A small network was shown many inputs. Here are its activations along a few directions, one row for each input.
In each table, some parts of the input vary, and every possible input appears once, in random order.
A made-up example of a description, with smaller parts first: one of 3 separate values, together with either a single point or one of 9 places along a line or (one of 6 places along a line, together with one of 8 places around a ring).
Shared parts are said once, and a part with two or three values counts as separate values.
In the rows, 128 means zero.

Other details of the inputs vary at random and push rows far along three fixed directions, the same in every table; ignore that.

A family of inputs:
row 1: [110 140 131 121 102 207 135 167 101 149 114  93]
row 2: [120 122 115 125 157 149 120 156 128 124 128 114]
row 3: [141  90 138 119  97 142 170 148  42 175 105 111]
row 4: [118 130 116 128 157 146 130 133 129 132 123  97]
row 5: [155  86 125 131 135  81 138 100 100 129 104 184]
row 6: [119 136 115 123 137 116 106 115 138 132 134 130]
row 7: [123 117 120 132 145 123 119 128 140 105 131 120]
row 8: [124 148 141 126 115 199 145 180 101 153 125  84]
row 9: [120 139 164 141  79 135 140 126 141 100 138 138]
row 10: [153  90 142 122 106 151 160 163  38 180 113 117]
row 11: [126 136 119 124 143 116 124 118 145 119 116 119]
row 12: [128 137 161 148  81 141 136 134 149 109 144 150]
row 13: [125 135 119 125 156 141 126 141 124 124 124  94]
row 14: [114 127 118 125 154 135 116 155 125 140 139 106]
row 15: [134 155 163 143  71 129 140 115 156 119 130 150]
row 16: [153  91 117 120 130  85 141 106  85 147 119 145]
row 17: [137 136 123 130 147 119 120 121 140 114 132 118]
row 18: [131 152 163 143  71 127 142 113 155 116 128 143]
row 19: [113 124 113 121 157 153 124 146 129 130 126 118]
row 20: [126 130 113 117 154 152 117 149 124 123 129 114]
row 21: [132 134 120 133 152 126 124 120 147 127 133 132]
row 22: [129 132 110 118 139 126 118 119 141 113 130 134]
row 23: [117 149 158 131  75 130 131 130 144 134 139 144]
row 24: [131 131 121 134 148 121 124 110 148 121 132 123]
row 25: [144  78 144 132 103 146 164 158  41 174 110 103]
row 26: [119 141 113 123 158 146 123 143 128 140 114 114]
row 27: [118 126 116 117 139 122 118 120 142 110 116 125]
row 28: [150  83 123 129 135  90 138 103  89 149 123 145]
row 29: [135 144 167 157  78 128 142 120 153 110 143 138]
row 30: [118 121 109 121 150 155 121 134 128 126 126 105]
row 31: [130 128 124 139 149 117 124 125 143 114 131 113]
row 32: [118 147 157 135  78 135 145 130 147 111 135 158]
row 33: [130 126 119 124 143 125 115 123 137 105 133 124]
row 34: [113 131 119 117 136 108 114 120 139 126 127 118]
row 35: [115 127 115 124 141 125 117 116 139 111 118 128]
row 36: [126 139 117 125 145 115 130 117 142 117 125 119]
row 37: [129 141 111 116 153 146 122 143 132 140 115 110]
row 38: [111 124 122 127 143 112 119 116 139 127 140 118]
row 39: [118 137 106 111 144 138 117 139 121 142 135 104]
row 40: [123 131 113 122 143 130 113 122 141 119 123 141]
row 41: [124 124 117 126 148 131 119 122 145 118 134 138]
row 42: [136 143 113 125 144 120 124 117 144 122 130 128]
row 43: [153  90 129 124 131  64 136 104 101 144 113 174]
row 44: [125 127 114 117 137 124 114 118 144 112 120 128]
row 45: [159  84 127 135 131  72 135  90 100 143 129 169]
row 46: [122 143 164 140  85 139 139 138 142 108 139 152]
row 47: [115 130 111 110 151 148 119 149 130 129 113 118]
row 48: [109 132 118 123 138 111 113 115 136 127 129 121]
row 49: [127 133 111 117 143 126 121 125 141 115 130 139]
row 50: [128 134 121 124 142 113 109 124 134 124 145 123]
row 51: [162  80 130 139 129  66 133  98  98 133 129 158]
row 52: [127 123 115 128 144 131 116 116 145 116 134 134]
row 53: [129 143 108 117 154 146 128 142 129 137 124 110]
row 54: [153  91 130 126 141  83 138 123  84 146 123 155]
row 55: [131 154 172 149  84 127 145 131 149 114 141 151]
row 56: [165  82 128 139 131  68 131 101  98 137 131 163]
row 57: [121 128 113 123 139 127 113 114 140 113 121 131]
row 58: [122 137 119 131 145 119 122 113 141 120 118 122]
row 59: [125 142 110 123 155 150 120 138 128 140 117 112]
row 60: [115 143 160 140  83 136 135 127 144 134 151 142]
row 61: [115 148 137 128 104 197 143 160 105 154 113  83]
row 62: [113 129 122 126 149 115 118 127 140 134 142 132]
row 63: [116 146 159 132  69 126 132 120 144 127 138 135]
row 64: [125 131 122 123 141 111 111 122 134 121 144 117]
row 65: [126 134 123 133 155 123 127 125 146 127 130 133]
row 66: [125 127 121 130 145 114 111 132 140 128 147 126]
row 67: [147  86 138 123  96 145 172 141  54 152  97 128]
row 68: [140 132 121 139 149 122 118 125 145 119 136 122]
row 69: [132 132 125 138 155 120 124 136 144 121 133 127]
row 70: [114 144 164 139  80 126 135 129 135 119 147 126]
row 71: [111 136 119 122 144 113 112 126 137 134 131 135]
row 72: [138 132 122 137 152 122 121 131 145 121 135 127]
row 73: [129 130 113 117 138 126 112 120 144 115 122 134]
row 74: [130 143 161 141  78 140 134 126 144 105 143 147]
row 75: [123 143 111 118 157 143 131 147 128 136 121 111]
row 76: [106 147 130 112 106 194 141 179  96 166 130  83]
row 77: [133 140 114 125 143 118 126 115 143 119 128 122]
row 78: [155  92 125 129 130  70 131  94  98 145 118 176]
row 79: [130 155 161 149  75 134 138 112 151 120 132 151]
row 80: [128 122 110 126 151 153 115 146 127 123 131 107]
row 81: [130 119 118 132 143 125 115 125 142 107 134 123]
row 82: [112 152 158 132  79 126 141 133 141 130 145 146]
row 83: [126 130 114 116 141 127 114 126 145 118 121 138]
row 84: [113 134 161 144  80 140 143 118 148 107 137 141]
row 85: [134 134 119 135 149 125 122 114 147 125 134 128]
row 86: [116 133 116 123 136 113 109 113 137 129 132 124]
row 87: [118 134 109 110 143 139 110 139 125 145 127 104]
row 88: [138 153 167 149  79 131 139 121 149 112 143 145]
row 89: [154  88 135 121  95 150 169 140  54 156 100 128]
row 90: [123 140 114 117 155 143 125 147 132 139 113 111]
Each input here is: one of 3 separate values, together with one of 5 places along a line, together with one of 6 places around a ring.
Q: Changing only the place on the line of 5 turns row 51 into row 14. The same change can be made to row 44. Which row results?
A: row 47
Q: Changing only the place on the line of 5 turns row 8 into row 17. The same change can be made to row 53. Which row results?
A: row 77
Q: Which other rows does row 34 become when the place on the line of 5 takes its other values? List them by row number.
A: row 23, row 43, row 63, row 87
Q: Which other rows does row 34 become when the choice among 3 separate values takes its other values? List them by row number.
A: row 11, row 27
Q: Which other rows does row 67 become when the place on the ring of 6 takes its other values? List them by row number.
A: row 7, row 9, row 27, row 35, row 84
Q: Start at row 4 and move only the place on the line of 5, one step at a time. The first step leads to row 24. Which rows follow, in order?
A: row 85, row 21, row 65

A family of inputs:
row 91: [163  74 106 116 162 171 149 170  53 157  96 107]
row 92: [118 151 109 111 155 138  97 133 156 136 132 128]
row 93: [149  96  99 104 163 157 135 152  44 188  90 110]
row 94: [159  88 131 138 152  63 137  91 125  91 117 186]
row 95: [137  97  96 116 181  62 115  87 120 145 145 124]
row 96: [112 180 111 132 173 144  83 118 213  85 150  92]
row 97: [116  94 179 136  52 174 161 190  43 199 129 101]
row 98: [107 129 196 159  34 110 143 125 115 143 151 141]
row 99: [ 90 193 103 120 164 151 105 139 187 121 132  96]
row 100: [132 147 112 134 173 144 105 127 152 110 132 106]
row 101: [129 109 120 108 139  94 127 116 127 124 114 165]
row 102: [151  90 113 135 146 111 124 115 131 104 127 158]
row 103: [ 64 203 157 134  49 187 111 139 203  93 159 126]
row 104: [158 118 127 138 135  56 141  87 131 130 113 196]
row 105: [ 93 166  98 131 167 151  85 123 205  68 152  99]
row 106: [132 116 160 121  53 200 175 171  45 177  97 120]
row 107: [135 138 189 146  35 113 150 143 119 139 166 153]
row 108: [163 115 126 137 130  53 144  76 136 132 106 177]
row 109: [171  78 104 119 180 165 140 165  54 171  99 105]
row 110: [137 120 116 119 129  99 126  99 121 122 112 154]
row 111: [126 116 119 113 139  90 130 103 120 119 107 153]
row 112: [117 129 100 130 163 150 107 133 152  95 135 116]
row 113: [115 119  87  87 164 202 123 187  77 173 100  75]
row 114: [ 96 148 112 105 150 133 111 134 148 115 122 126]
row 115: [116 159 111 119 154 135 118 142 163 137 126 129]
row 116: [ 84 202 171 136  52 168 120 160 176 121 180  74]
row 117: [111 175 108 134 183 163 106 159 198 105 145 100]
row 118: [164 119 129 150 147 101 148 108 138 119 114 138]
row 119: [ 89 174 112 125 175 141  94 129 207  66 145 101]
row 120: [134 101 105 115 133 101 116 108 127 125 120 165]
row 121: [122 126  98 128 158 145 109 122 157  96 129  97]
row 122: [121 131 190 146  41 124 158 126 124 151 170 159]
row 123: [147 106  94 116 185  54 102 114 110 132 148 135]
row 124: [133 123 197 158  33  86 164  94 120 139 167 189]
row 125: [123 113 202 165  30  75 145 107 117 136 155 182]
row 126: [131 108 103 119 133  98 120  95 120 120 114 153]
row 127: [129 154 118 143 168 145 126 144 160 113 131 117]
row 128: [149  98 101 105 158 156 139 146  43 188  86 101]
row 129: [160 120 124 150 160  99 144 111 132 117 115 146]
row 130: [163  87 132 137 142  61 142  80 131  92 111 168]
row 131: [165 107 125 128 130  57 123  67 128 131 112 176]
row 132: [149 105 168 141  65 209 183 178  49 156 104 113]
row 133: [130 112 120 111 133  89 132  99 126 122 105 145]
row 134: [117 138 189 151  40 121 162 113 117 147 163 147]
row 135: [112 149 106 109 137 137 109 119 154 119 120 108]
row 136: [134 110  90 108 177 204 133 175  81 148  98  47]
row 137: [102 179 181 143  43 151 137 154 140 130 171 104]
row 138: [146  96 125 127 157 101 132 122 131 103 120 158]
row 139: [104 139  95 109 139 139 104 116 154 117 123 105]
row 140: [156 107 119 137 150 105 130 105 124 101 118 146]
row 141: [ 59 187 179 144  52 169 110 156 180 128 172  73]
row 142: [137 117  96 115 191 205 124 183  74 162 107  65]
Q: Changing only one part turns row 94 into row 138. The same change can be made to row 132. Which row results?
A: row 91
Q: Changing only one part turns row 121 into row 112. The same change can be made to row 118. Which row results?
A: row 127
Q: What do these inputs look like to the network?
A: one of 4 places along a line, together with either one of 3 separate values or (one of 2 separate values, together with one of 5 places along a line)
Q: Which other rows does row 119 become when the choice among 2 separate values takes its other values? List them by row number.
A: row 111
Q: Start at row 113 and move only the place on the line of 4, one step at a time. The first step leads to row 106. Which rows follow, in order?
A: row 110, row 135
Q: Which other rows does row 142 become when the place on the line of 4 takes its other values? List them by row number.
A: row 96, row 100, row 109
Q: Which other rows does row 98 become when the choice among 3 separate values takes its other values? List them by row number.
A: row 134, row 137

A family of inputs:
row 143: [113 145 142 137 103 155 121 132 155 110 145 123]
row 144: [135 112 139 137 112 127 135 124 121 121 129 143]
row 145: [135 121 134 128 105 123 136 111 122 124 117 140]
row 146: [117 154 148 139 108 145 129 141 155 109 144 118]
row 147: [137 127 137 128 112 122 138 125 124 131 120 153]
row 148: [112 145 143 137 104 152 122 132 156 108 144 125]
row 149: [131 121 135 128 107 123 139 116 121 124 115 140]
row 150: [113 160 148 140 111 146 134 137 159 122 137 123]
row 151: [128 117 124 107 114 233 161 203  37 196  93  67]
row 152: [ 86 162  91 107 180 135  80 140 167 127 155  81]
row 153: [130 121 136 128 108 120 140 116 122 122 115 143]
row 154: [124 132  97 111 175 125 112 134 135 128 119 124]
row 155: [148 115 114 121 140 115 128 118 114 137 116 146]
row 156: [134 108 117 120 139 110 134 116 112 126 108 139]
row 157: [130 131 101 123 179 124 116 128 137 132 123 113]
row 158: [118 161 145 141 109 149 130 132 158 123 139 121]
row 159: [125 118 145 130 104  97 134 121 115 141 138 144]
row 160: [148 121 141 139 112 120 137 122 122 122 132 136]
row 161: [122 125  94 111 168 127 110 121 133 121 116 112]
row 162: [146 114 123 133 148 109 137 119 116 137 117 138]
row 163: [132 105 125 123 134  88 126 117 105 146 132 139]
row 164: [120 160 144 141 108 148 129 128 160 123 140 122]
row 165: [121 154 146 139 106 147 127 137 155 110 145 116]
row 166: [150 108 123 132 144 108 133 123 112 125 124 133]
row 167: [139 127 136 129 111 123 136 123 123 131 121 152]
row 168: [128 118 143 130 103 101 132 118 113 143 139 141]
row 169: [120 116 100 119 176 128 111 134 134 117 127 117]
row 170: [119 123 101 114 163 105 102 121 125 141 140 112]
row 171: [133 111 140 137 113 126 137 125 121 120 128 144]
row 172: [147 108 125 131 146 106 135 126 113 124 123 134]
Q: Changing only one part turns row 170 into row 159. The same change can be made to row 160. Which row results?
A: row 172
Q: What do these inputs look like to the network?
A: one of 5 places along a line, together with either a single point or one of 5 places around a ring
Q: Which other rows agree with row 171 in the place on the line of 5? List them by row number.
A: row 146, row 147, row 153, row 162, row 163
Q: Which other rows does row 148 become when the place on the ring of 5 takes its other values? List them by row number.
A: row 151, row 158, row 161, row 165
Q: Which other rows agree with row 167 in the place on the line of 5? List them by row number.
A: row 144, row 149, row 157, row 166, row 168
